Each row below holds a small network's activations on one record, seen along a few directions.
After each row come some of the record's fields: POBI, NUZUL, KEBE, ZANOB, GAMI.
A field that a record lacks is written absent.
The largest differences between rows may come from other fields.
Random noise pushes rows far along 3 fixed directions. That doesn't count. These rows show it; they differ only by the noise:
61  195  -243  -594  292  -294  347  242  308  -183  113  3  -75  -407  -598  214  -328  -112  -323  -191  -42  -315  206  252  -440  -434  9
-101  357  -185  408  100  -83  -652  -304  -51  -236  95  -343  9  241  362  713  -120  547  222  499  -265  -505  -410  -165  468  473  -4
80  11  -33  -282  108  -18  294  124  142  -143  125  92  -17  -65  -329  97  -2  254  -149  277  -20  35  -95  -16  -181  -78  -84
104  -121  58  -18  19  41  301  196  100  -164  121  226  63  211  -65  60  306  535  15  651  -17  393  -319  -192  55  186  -127
21  179  -110  -340  155  -28  77  -68  107  -130  127  -118  -81  -211  -397  236  -272  108  -202  40  -70  -371  4  74  -233  -156  -46

5  528  62  -124  -143  351  -509  -890  -419  109  112  -178  -312  -36  66  356  -280  168  -104  189  -154  -503  -124  144  -66  143  -222 : <POBI:bitu NUZUL:lig KEBE:pobal ZANOB:sube GAMI:terir>
-79  185  -150  386  113  -314  -414  51  78  -120  40  -54  195  79  438  416  107  115  336  226  -246  -193  -220  -75  515  376  116 : <POBI:bitu NUZUL:absent KEBE:pobal ZANOB:dazud GAMI:absent>
-178  140  -481  -6  457  -744  176  724  466  -433  70  -31  347  16  105  449  52  141  114  264  -210  189  127  -85  204  18  211 : <POBI:zedem NUZUL:lig KEBE:pobal ZANOB:dazud GAMI:ruz>
-119  141  -61  -20  110  -231  -190  102  148  85  -77  -148  131  -141  17  80  -54  -203  150  -188  2  -248  118  11  66  -72  77 : <POBI:zedem NUZUL:absent KEBE:pobal ZANOB:dazud GAMI:absent>
32  -678  390  294  -176  329  500  390  71  8  -14  243  358  452  108  -540  703  556  207  757  170  942  -334  -616  249  333  -61 : <POBI:zedem NUZUL:absent KEBE:zib ZANOB:dazud GAMI:absent>
-175  57  32  354  52  33  -359  -146  -6  -65  82  -157  202  81  259  201  190  315  229  402  -208  9  -112  -259  436  413  31 : <POBI:zedem NUZUL:absent KEBE:pobal ZANOB:dazud GAMI:absent>
-20  -145  -77  -135  22  -234  184  401  207  106  -230  -94  56  -143  -83  -278  -152  -508  -87  -660  193  -22  405  136  -242  -465  197 : <POBI:zedem NUZUL:lig KEBE:zib ZANOB:vomik GAMI:ruz>
80  78  -149  45  167  -319  56  357  273  -206  52  149  45  91  20  309  107  359  73  359  -121  41  -212  18  71  47  65 : <POBI:bitu NUZUL:lig KEBE:pobal ZANOB:dazud GAMI:terir>
160  -103  1  -259  -55  -130  464  337  115  -106  47  482  22  -42  -175  -72  364  47  -163  167  -40  608  91  201  -89  -257  -38 : <POBI:zedem NUZUL:lolev KEBE:zib ZANOB:dazud GAMI:terir>
-13  -228  369  78  -243  633  -234  -504  -241  251  79  -324  30  70  -90  -284  -50  243  104  195  -10  -367  -198  -354  26  231  -41 : <POBI:zedem NUZUL:absent KEBE:pobal ZANOB:dazud GAMI:absent>
-134  899  -474  -4  235  -833  -590  20  32  -41  -109  194  -108  -140  462  720  -198  -471  169  -313  -251  -276  282  658  109  -178  132 : <POBI:bitu NUZUL:lolev KEBE:pobal ZANOB:sube GAMI:ruz>
5  -373  151  277  -175  295  -133  -109  -65  146  -125  -435  100  45  121  -299  -114  -100  77  -292  122  -266  -19  -309  133  89  82 : <POBI:zedem NUZUL:absent KEBE:zib ZANOB:vomik GAMI:absent>
-193  400  -52  123  12  -45  -471  -400  -242  -12  51  -38  100  -25  218  341  -77  -114  161  123  -233  -216  -15  50  294  163  24 : <POBI:bitu NUZUL:lolev KEBE:pobal ZANOB:dazud GAMI:ruz>
-38  -87  -78  -278  160  -255  392  493  289  -78  45  138  203  -75  -228  -107  104  -4  -25  111  -18  268  210  -24  -174  -204  101 : <POBI:zedem NUZUL:lig KEBE:pobal ZANOB:dazud GAMI:ruz>
-21  -51  99  -80  65  9  246  -18  -41  57  -15  323  -24  -281  -164  -252  115  -368  -121  -255  75  343  143  139  -89  -109  -61 : <POBI:bitu NUZUL:absent KEBE:zib ZANOB:rul GAMI:absent>
-57  -198  -28  230  115  -162  149  336  177  -170  38  149  215  49  78  3  325  155  110  237  -55  410  -62  -156  289  191  41 : <POBI:bitu NUZUL:absent KEBE:zib ZANOB:dazud GAMI:absent>
-135  263  -307  276  377  -656  -118  369  246  -186  -89  124  164  -92  306  352  34  -200  232  -62  -65  83  -50  61  287  126  98 : <POBI:bitu NUZUL:absent KEBE:pobal ZANOB:rul GAMI:absent>
-76  -105  399  365  -388  670  -429  -666  -472  342  -105  -267  -86  357  425  -336  30  175  150  150  89  -43  -143  -307  106  314  -56 : <POBI:zedem NUZUL:lig KEBE:zib ZANOB:tos GAMI:ruz>
-59  -235  334  171  7  336  273  -102  -118  35  46  287  139  100  -19  -347  305  217  58  478  85  555  -282  -362  74  305  -109 : <POBI:bitu NUZUL:absent KEBE:pobal ZANOB:rul GAMI:absent>
204  -250  -114  79  -72  -153  17  387  238  21  -145  -112  -219  81  -2  -74  -83  -13  -58  -464  146  -208  68  208  -158  -251  128 : <POBI:zedem NUZUL:lolev KEBE:zib ZANOB:vomik GAMI:terir>
-144  107  -158  -36  65  -169  -169  85  54  -32  -62  -239  77  -11  -36  129  -207  -183  34  -240  3  -269  197  44  7  -155  111 : <POBI:zedem NUZUL:lig KEBE:zib ZANOB:dazud GAMI:ruz>
61  215  31  -85  63  82  -135  -299  -80  44  11  23  -239  -149  -150  107  -267  -5  -112  -90  -19  -358  -122  161  -228  -86  -35 : <POBI:bitu NUZUL:lig KEBE:pobal ZANOB:rul GAMI:terir>
-192  -20  -147  331  142  -249  -335  148  189  -22  -235  -490  183  -94  226  88  -273  -322  105  -536  53  -441  171  -127  219  -64  263 : <POBI:zedem NUZUL:absent KEBE:zib ZANOB:vomik GAMI:absent>
-149  -147  208  -45  31  367  16  -218  -20  31  104  -277  178  -61  -249  -164  -75  209  -20  250  -21  -161  -39  -387  -13  147  3 : <POBI:zedem NUZUL:absent KEBE:pobal ZANOB:dazud GAMI:absent>
-162  97  11  -37  260  104  104  -282  -73  -195  165  -25  159  -292  -189  88  -171  -10  -130  203  -192  -42  -58  -211  42  146  13 : <POBI:bitu NUZUL:absent KEBE:pobal ZANOB:rul GAMI:absent>
240  63  204  -348  -186  201  241  -148  -123  220  3  361  -275  7  -175  -219  124  98  -136  149  111  223  -57  228  -419  -207  -207 : <POBI:bitu NUZUL:lig KEBE:pobal ZANOB:sube GAMI:terir>
-75  -131  -411  353  311  -651  -10  678  460  -319  -138  -326  315  -24  351  277  -93  -119  140  -280  -88  -140  92  -148  347  15  334 : <POBI:zedem NUZUL:absent KEBE:zib ZANOB:vomik GAMI:absent>
94  -39  207  -445  -111  254  304  -79  -17  129  59  154  -67  -108  -436  -221  58  66  -189  120  94  94  49  49  -350  -253  -138 : <POBI:zedem NUZUL:lolev KEBE:pobal ZANOB:dazud GAMI:terir>
-135  -106  -2  -524  134  173  395  -22  73  -54  95  -254  108  -373  -673  -198  -319  -301  -337  -307  119  -187  332  -108  -333  -305  -40 : <POBI:zedem NUZUL:absent KEBE:zib ZANOB:dazud GAMI:absent>
459  -375  478  -470  -493  541  670  -21  -203  358  74  626  -291  248  -209  -680  510  323  -137  426  227  699  -183  110  -527  -159  -320 : <POBI:zedem NUZUL:lolev KEBE:pobal ZANOB:sube GAMI:terir>
248  44  105  -424  -62  128  262  -35  25  133  42  228  -316  -80  -348  -150  -112  127  -227  20  62  -83  -13  262  -570  -317  -78 : <POBI:bitu NUZUL:lig KEBE:pobal ZANOB:sube GAMI:terir>
189  -383  324  60  -411  546  34  -259  -239  250  -127  -153  -156  189  -5  -428  21  51  -62  -159  235  -66  -146  -135  -116  -81  -89 : <POBI:zedem NUZUL:lolev KEBE:zib ZANOB:vomik GAMI:terir>
-19  -196  41  159  -14  -10  196  227  -8  -147  38  239  200  225  84  -61  258  199  96  383  -75  448  -147  -166  177  99  78 : <POBI:bitu NUZUL:lolev KEBE:zib ZANOB:dazud GAMI:ruz>
104  285  74  -365  -138  344  -197  -593  -238  144  137  -93  -398  -120  -247  95  -243  173  -243  21  -91  -407  75  270  -386  -132  -169 : <POBI:zedem NUZUL:lolev KEBE:pobal ZANOB:sube GAMI:terir>
100  -66  115  148  -302  358  -235  -372  -324  103  65  -131  -108  297  284  -47  -16  266  84  240  -117  -122  -145  -84  55  200  -17 : <POBI:zedem NUZUL:lig KEBE:zib ZANOB:sube GAMI:ruz>
-134  21  -275  -19  193  -318  90  361  214  -262  46  -163  220  63  42  236  -33  71  21  103  -95  49  128  -114  137  10  123 : <POBI:zedem NUZUL:lig KEBE:zib ZANOB:dazud GAMI:ruz>
-162  66  255  316  -82  264  -227  -446  -342  146  -126  123  29  45  195  -145  96  -210  112  -11  121  188  -167  -114  222  197  -104 : <POBI:bitu NUZUL:absent KEBE:zib ZANOB:rul GAMI:absent>
-200  353  29  163  -45  73  -427  -470  -315  138  -144  -87  -91  10  322  63  -207  -330  26  -257  4  -135  125  102  47  -1  35 : <POBI:bitu NUZUL:lolev KEBE:zib ZANOB:tos GAMI:ruz>

Here are new rows. What are their fields?
-10  -287  -193  364  120  -423  42  629  365  -101  -173  -121  184  53  293  -38  162  -108  160  -296  74  174  120  -80  267  23  197 : <POBI:zedem NUZUL:absent KEBE:zib ZANOB:vomik GAMI:absent>
155  360  -199  -334  78  -179  -108  -108  49  15  33  -52  -334  -154  -169  291  -360  -8  -153  -185  -46  -514  49  381  -386  -259  -51 : <POBI:bitu NUZUL:lig KEBE:pobal ZANOB:sube GAMI:terir>
-70  40  -232  153  351  -604  198  557  322  -190  -144  247  162  -148  111  98  53  -303  67  -227  29  263  53  99  88  -127  170 : <POBI:bitu NUZUL:absent KEBE:zib ZANOB:rul GAMI:absent>
-55  -345  401  33  -181  453  328  -116  -181  121  5  199  214  92  -131  -470  396  72  29  343  182  609  -138  -371  110  162  -187 : <POBI:bitu NUZUL:absent KEBE:zib ZANOB:dazud GAMI:absent>
-168  13  -4  468  -144  15  -439  -140  -161  63  -191  -309  145  258  548  55  46  -92  234  -98  36  -12  17  -191  421  213  70 : <POBI:zedem NUZUL:lig KEBE:zib ZANOB:vomik GAMI:ruz>
-117  236  -175  -156  183  -189  -189  -101  107  -74  97  -291  162  -354  -102  274  -278  -200  -21  -160  -234  -503  210  23  64  -43  117 : <POBI:zedem NUZUL:absent KEBE:pobal ZANOB:dazud GAMI:absent>
-59  78  -209  -2  339  -265  89  107  155  -218  101  -57  98  -268  -102  192  -240  -109  -31  -62  -147  -222  -26  -40  10  60  97 : <POBI:bitu NUZUL:absent KEBE:pobal ZANOB:rul GAMI:absent>
-244  316  271  -177  50  306  77  -631  -351  78  87  289  123  -347  -121  -101  89  -351  -155  142  -30  359  80  -67  66  132  -213 : <POBI:bitu NUZUL:absent KEBE:pobal ZANOB:rul GAMI:absent>
35  58  335  -562  -176  336  576  -222  -312  229  63  659  -86  -62  -335  -494  309  -166  -225  267  151  826  170  161  -464  -260  -286 : <POBI:bitu NUZUL:lolev KEBE:pobal ZANOB:sube GAMI:ruz>
2  -171  342  -566  -65  538  460  -367  -157  157  197  80  73  -446  -705  -469  -97  -220  -319  -18  21  17  180  -111  -386  -190  -137 : <POBI:bitu NUZUL:absent KEBE:pobal ZANOB:dazud GAMI:absent>
98  -248  -167  -42  123  -133  174  383  296  -170  177  -217  128  45  -104  88  -52  302  68  185  -102  -234  -102  -197  39  174  89 : <POBI:zedem NUZUL:absent KEBE:pobal ZANOB:dazud GAMI:absent>
107  369  -191  45  39  -161  -406  -183  -17  -22  8  -139  -280  103  179  443  -246  257  60  83  -113  -507  -181  216  -71  44  -27 : <POBI:bitu NUZUL:lig KEBE:pobal ZANOB:sube GAMI:terir>
164  176  11  -286  -106  69  -6  -209  -101  133  -71  33  -314  -101  -162  -5  -221  -113  -200  -257  80  -240  71  314  -391  -348  -84 : <POBI:bitu NUZUL:lig KEBE:zib ZANOB:sube GAMI:terir>
-232  -153  234  -56  89  539  199  -375  -154  -153  249  -188  239  -14  -335  -103  2  364  -113  587  -38  117  -186  -573  106  380  -147 : <POBI:bitu NUZUL:absent KEBE:pobal ZANOB:dazud GAMI:absent>
193  204  -158  283  -96  -419  -151  280  23  -21  -169  379  -154  386  560  289  328  170  230  201  34  370  -244  281  193  57  -60 : <POBI:bitu NUZUL:lig KEBE:zib ZANOB:sube GAMI:terir>
121  282  -145  343  -121  -82  -607  -256  -134  14  -91  -208  -283  311  463  444  -152  288  175  59  -64  -474  -295  157  163  175  -26 : <POBI:bitu NUZUL:lig KEBE:zib ZANOB:sube GAMI:terir>
-45  -76  30  -274  -56  7  105  122  32  163  -109  -84  10  -105  -303  -256  -155  -355  -66  -419  172  -124  297  111  -287  -402  54 : <POBI:zedem NUZUL:lig KEBE:zib ZANOB:dazud GAMI:ruz>
1  711  -364  205  133  -545  -646  -134  35  -190  15  21  -67  65  609  855  -83  207  159  263  -450  -354  -85  340  311  124  159 : <POBI:zedem NUZUL:lolev KEBE:pobal ZANOB:sube GAMI:terir>
-75  199  -40  50  -61  -172  -102  -19  -83  119  -146  67  33  35  419  -31  98  -293  63  -165  16  250  240  116  65  -44  30 : <POBI:zedem NUZUL:lig KEBE:zib ZANOB:tos GAMI:ruz>
